A small network was trained on made-up records. Each row is its average activation on records with the value named, seen along a few directions.
Values that are neighbours, or in one group, have similar rows; names and order tell nothing.
(in the rows, 500 means zero)
Strong random noise was added to every row along 3 fixed directions; ignore it. To show where, here is one row again and again, with new noise each time:
[666 794 444 726 920 490 507 461 458 216 434 232 318 842 784 217 424]
[822 983 767 771 963 830 495 605 380 715 678 516 511 820 651 289 344]
[558 531 446 514 611 645 578 521 343 599 561 689 541 704 560 479 409]
[429 392 273 433 471 517 620 447 414 416 437 640 514 608 503 500 445]
[416 463 400 384 308 730 677 489 495 689 506 850 703 383 214 585 401]


H, 11 values:
h6: [508 600 708 568 443 445 244 399 526 515 675 136 391 459 608 494 541]
h5: [531 735 811 621 530 782 290 426 675 571 468 222 485 363 406 341 664]
h4: [604 513 669 400 479 258 529 730 408 825 607 583 557 442 425 536 496]
h10: [341 712 733 428 302 424 336 436 774 631 324 291 434  70 162 352 646]
h2: [799 562 712 509 724 846 532 743 301 821 822 797 698 678 448 657 392]
h11: [492 526 665 403 474 218 381 709 333 611 722 418 412 493 742 392 318]
h7: [536 262 311 319 620  79 408 568 184 534 524 673 462 735 832 633 579]
h8: [448 641 594 660 315 743 408 370 970 313 419 308 578 222 316 552 553]
h9: [688 623 861 812 794 828 567 476 375 843 699 605 542 762 650 662 563]
h1: [621 349 421 419 698 360 496 636 414 368 433 564 420 549 588 489 539]
h3: [452 172 293 605 434 550 593 491 326 475 545 733 493 746 749 655 472]
H is arranged as a ring.
- Going along H from h4 by way of its neighbour h11, in what order are h6, h5, h2, h3 met? => h6, h5, h3, h2
- Fewest steps between h9 and h1? => 3

S, 13 values:
s10: [667 527 376 713 888 585 354 397 374 498 349 550 359 942 792 370 476]
s1: [552 562 436 466 564 498 559 616 524 392 405 445 545 442 282 474 410]
s4: [496 413 520 465 396 598 298 483 214 414 623 351 383 638 635 552 529]
s12: [430 365 571 529 483 729 650 579 451 552 658 624 471 656 627 677 489]
s3: [621 818 408 576 688 249 505 533 664 244 357 196 519 293 437 264 514]
s5: [424 391 276 382 371 240 676 492 484 206 270 481 475 301 260 502 482]
s11: [393 474 386 290 409 198 579 498 422 511 411 481 465 399 418 461 447]
s6: [494 449 446 556 537 533 683 545 384 514 541 676 579 630 463 638 379]
s2: [247 251 407 446 210 321 460 384 643 355 345 374 376 302 537 505 788]
s8: [417 189 479 278 132 322 496 521 604 803 579 709 633 299 380 596 498]
s7: [297 128 255 297 154 570 529 305 527 285 454 557 477 398 522 579 635]
s13: [454 632 576 661 625 768 482 548 539 560 525 632 564 623 528 567 421]
s9: [631 840 779 627 717 391 321 356 832 476 579 167 470 423 615 335 563]
S is arranged as a ring.
- Going along S from s12 by way of its neighbour s7, in what order are s1, s4, s11, s6 met? => s4, s11, s1, s6
- List every value one step from s9, in the order listed. => s2, s8
